These are the activations of a small neural network, seen along a few directions. Each row is one input.
In each table, some parts of the input vary, and every possible input appears once, in random order.
Descriptions start from the smaller parts, as in this example, which fits no table here: values(2) and (point or line(9) or (line(4) and ring(5))).
Shared parts are said once, and a part with two or three values counts as separate values.

Table:
x1: [-13  -2  -7  -4 -13 -33  11   1  -5   2   5  14   1]
x2: [ -3 -10   5   5  14  -2 -17  -4  -5  -5 -17 -25  -6]
x3: [  1   7   4   3  11   1 -14 -15  -7 -12  -1 -14  -7]
x4: [ -7  14  -1  -4  -4 -14   9 -22  -8  -7  16  21  -9]
x5: [ -6   4  -3  -1  -9 -28   6   6  -1  11   0  -2  -2]
x6: [ 12 -11  -8 -10 -15  44  21  17  14  -5  19  41  30]
x7: [  0   9  -1  -1   5  -4 -10 -18 -12 -17   7  -5   0]
x8: [  2   9  13   7  13   0   0 -13   3  13  -7 -11 -26]
x9: [ 19  -5  -4  -7 -10  50  16  24  17   5  12  24  27]
x10: [ -4  -6   6   8   3 -19   3  10   6  22 -18 -18 -16]
x11: [ -8  -4  -7  -3  -9 -28  -4   8  -5   2  -5  -9   6]
x12: [  4   8  11   7  19   8  -8 -17  -2   2  -6 -13 -23]
x13: [-17 -13 -11  -5  -9 -27  -7   0 -16 -19   2   3  13]
x14: [  4  16   6   3  13   3  -7 -18  -4  -5   4  -6 -15]
x15: [ -5  12  -3  -3   2  -7   2 -26 -13 -18  17  19  -5]
x16: [  1  17   8   3   7  -4   0 -14   1   6   3  -4 -19]
x17: [ -4   2   2   4  -2 -24   3   9   4  16  -8 -11  -9]
x18: [ -7  -6  -3   2  -3 -23  -7  11   0   7 -13 -18  -1]
x19: [  2  18   1   0   7  -2  -3 -21  -8 -10  11   3  -8]
x20: [-10  -7  -7  -2  -4 -22 -13   4 -11 -10  -3 -13  10]
x21: [  2  -1   8   7  17   5 -14 -14  -4  -5 -11 -22 -14]
x22: [20 -6  1 -2 -4 55 12 27 21 10  3 15 20]
x23: [ -3  -1   0   1   9  -6 -17  -5  -8 -13  -8 -18   1]
x24: [ -7   3  -6  -4   0  -9  -4 -23 -16 -26  12  11   3]
x25: [ 20 -13   6   3   1  61  11  29  24  17  -7   6  13]
x26: [ -2  13   2   0  -5 -20   7  -6   1  11   6   5 -10]
x27: [ -9   8  -3  -3 -10 -25  12 -11  -4   2  11  21  -7]
x28: [-11  -5  -9  -6  -3 -16  -8 -12 -18 -27   5   7  10]
x29: [ 20 -12   7   3   1  61  11  28  24  17  -7   7  12]
x30: [ 19  -4  -4  -6 -10  50  16  23  18   5  12  25  26]
x31: [  0  19   3  -1   1  -9   4 -17  -3   1  10   5 -12]
x32: [  0  11   7   4   1 -15   4  -3   5  15  -2  -4 -17]
x33: [ -7 -14   2   6   3 -18  -7  12   3  14 -22 -25  -8]
x34: [20 -5  1 -1 -4 56 12 26 22 10  3 15 19]
x35: [ -4   1  -5  -3   2 -11 -13  -8 -13 -18   0  -9   8]
x36: [ -9 -10  -3   3   2 -18 -16   7  -6  -5 -11 -22   4]
x37: [-15 -10 -11  -6 -14 -32   1   3 -10  -7   1   7   9]
x38: [ 12 -11  -9 -11 -15  44  20  18  13  -5  19  41  30]
x39: [  0   3  11   8   6 -11   4  -2   7  22 -11 -12 -24]
x40: [ -9 -18   2   7   8 -13 -16   8  -3   3 -20 -29  -3]
What do these inputs look like to the network? -> line(4) and (values(2) or ring(8))
The inputs of x23 and x28 match in every part but the line(4) part. If x36 is changed in the same way as x23 into x28, which row does it become? -> x13
The inputs of x21 and x3 match in every part but the line(4) part. If x39 is changed in the same way as x21 into x3, which row does it become? -> x32
A walk changes only the ring(8) part. It starts at x19 and steps to x31. List the rest of the walk in order. -> x26, x5, x11, x20, x35, x7

Table:
x41: [ 17  10   9   4  18  42  -8   0   6  -6  -6 -17   5]
x42: [ -2 -18 -14 -11 -14  10  -1  15  -3 -17  13  16  35]
x43: [ 12  -8  -3   1  12  36 -15  11   2  -8 -12 -23  13]
x44: [ 15   5  15  11  12  27  14   1  23  26   0  -1 -25]
x45: [ 10  -7  12   9   1  15  16  13  18  37 -12  -5 -12]
x46: [ -1   2  -4  -5 -14   8  29   7   6  17  12  36   4]
x47: [  4 -25   0   6  -1   8  -3  37  13  15 -24 -14  12]
x48: [  7 -23  -2  -1   5  20 -11  27   5   1 -21 -20  15]
x49: [-19  -6  10   8  15 -33 -18 -15 -12   0 -19 -30 -29]
x50: [-14  13 -10  -7  -9 -52  -1 -18 -16 -11  12  -1  -1]
x51: [-11   8   7   7   8 -39 -17  -4  -8  11 -12 -36 -22]
x52: [  1  30   5   8   4 -40 -18   3  -4  18  -7 -40 -17]
x53: [  5  -4 -14  -8 -10  27  -7   0  -7 -27  21  14  30]
x54: [ 20  11  13   3  15  37  -2  -8  17  14  -2  -7 -12]
x55: [-18  -2  -5  -5  -1 -46  -1 -29 -23 -21   6   6  -9]
x56: [ -7 -10  -8  -8 -24   0  23  18  10   7   5  30  14]
x57: [ -8 -19 -14  -6 -18  -2   8  25   6  -3   8  22  32]
x58: [  6  15   1  -3  -3  20  26  -5   9   4  21  41 -10]
x59: [ -3  35 -12  -7 -13 -52  -3 -11 -11  -4  15  -4   4]
x60: [  4 -18   8   6  -8   9  10  26  20  26 -22 -10  -4]
x61: [-20  -9  -5   0   6 -36  -7 -42 -29 -33   3  12 -13]
x62: [ 14  18   1  -9  -2  30   8 -15   3  -8  22  34   3]
x63: [-23 -13   9  13  22 -24 -22 -29 -17 -11 -23 -23 -31]
x64: [ 12  15   0  -6  -2  34  -1 -10  -6 -26  24  21  19]
What do these inputs look like to the network? -> values(2) and (line(4) or ring(8))
Which other rows does x46 become when the values(2) part takes its other values? List them by row number. -> x45
List by row number the other rows that have the values(2) part in common with x62. -> x42, x46, x50, x53, x55, x56, x57, x58, x59, x61, x64

Table:
x65: [-15  13  -8  -7  -7 -44  -4 -28 -22 -20  16   9  -3]
x66: [ 1 -3 -4 -1 -8 -4  6 16  5  9 -1  2  7]
x67: [ 7 10  5  1  1 12  6  4  7 11  3  4 -4]
x68: [ 9  0  0 -3 -1 31  7 -2  3 -8  8 17  9]
x69: [ -4  -1   8   7   6 -12  -1   1   5  16 -13 -15 -19]
x70: [  2 -10  -6  -4 -12   8  15  16   7   6   6  20  14]
x71: [  1  -3   0   1   6   4 -11  -1  -3  -7  -4 -14   3]
x72: [11  3  2 -3  0 30 10 -2  8  0  9 19  3]
x73: [ 0 -6 -6 -3 -8 -1  0 14  2  1 -2  0 14]
x74: [ -8 -11   1   3   2 -17  -7   6  -2   5 -17 -19  -5]
x75: [ 4  5  1  1 -4  5  6  9  9 12  2  3 -1]
x76: [ 8  3  3 -2 -4 25 14  2  9  6  9 21  2]
x77: [ -7  -8   3   5   1 -21  -1   8   1  13 -16 -17 -11]
x78: [  4  -8  -5  -5  -3  26   2   2   0 -13   9  15  16]
x79: [ 8  7  1  0  4 18 -2 -1  2 -4  3  0  3]
x80: [ -1   4  11   8  11  -5  -2  -4   3  15 -12 -15 -21]
x81: [ -3  -7  -3   0  -4 -11  -5  10   0   3  -9 -12   6]
x82: [ -5  -7   4   5  12  -3 -14  -5  -5  -4 -11 -20  -8]
x83: [ 5 -2 -1 -2 -8 18 15  8 11  8  9 21  5]
x84: [  1 -13  -8  -6 -11  11   9  13   4  -3   4  17  20]
x85: [  0   1   8   8  15   1 -10  -9  -2   1 -12 -18 -15]
x86: [10 10  3  0  5 17  2 -1  6  4  4  2 -3]
x87: [ -7 -10   3   5   7 -11 -13   2  -4  -2 -14 -19  -6]
x88: [  5   5   4   4   9   8  -6  -5   0  -2  -4 -12  -4]
x89: [-20   9  -5  -2  -1 -50  -7 -32 -24 -18   8   3 -14]
x90: [ 2  3  5  3  0 -5  2  5  7 14 -5 -9 -8]
x91: [  8   8   7   3   9   8  -3  -6   4   6  -3 -10 -10]
x92: [  4   8   8   4   5   2   1   0   5  13  -4  -9 -11]
x93: [ -2  -7  -1   1   1  -4 -10   6  -2  -4  -7 -12   5]
x94: [-13  16 -12 -10 -11 -35   2 -24 -20 -23  23  22   4]
x95: [-12  11 -14 -13 -14 -23  11 -23 -17 -28  29  39  11]
x96: [ 1 -5 -4 -2 -3  5 -5 10  0 -6  0  0 13]
x97: [  2 -11  -6  -5  -7  18   4   9   1 -10   6  17  19]
x98: [ -2  -5   0   2  -4 -14   2  12   3  11  -8 -10  -1]
x99: [ 3 -1 -3 -2  2 14 -7  3 -2 -9  3 -2 10]
x100: [  2   4  10   7  15   0  -6  -9   2   8 -11 -17 -20]
What do these inputs look like to the network? -> line(4) and (point or ring(8))
A walk changes only the line(4) part. It starts at x68 and steps to x79. List the rest of the walk in order. -> x88, x85
List by row number the other rows that have the line(4) part in common with x95. -> x68, x70, x72, x76, x78, x83, x84, x97
Which other rows does x66 become when the ring(8) part takes its other values? List them by row number. -> x67, x73, x75, x79, x86, x96, x99
Which other rows does x91 become when the ring(8) part takes its other values? List them by row number. -> x71, x81, x88, x90, x92, x93, x98
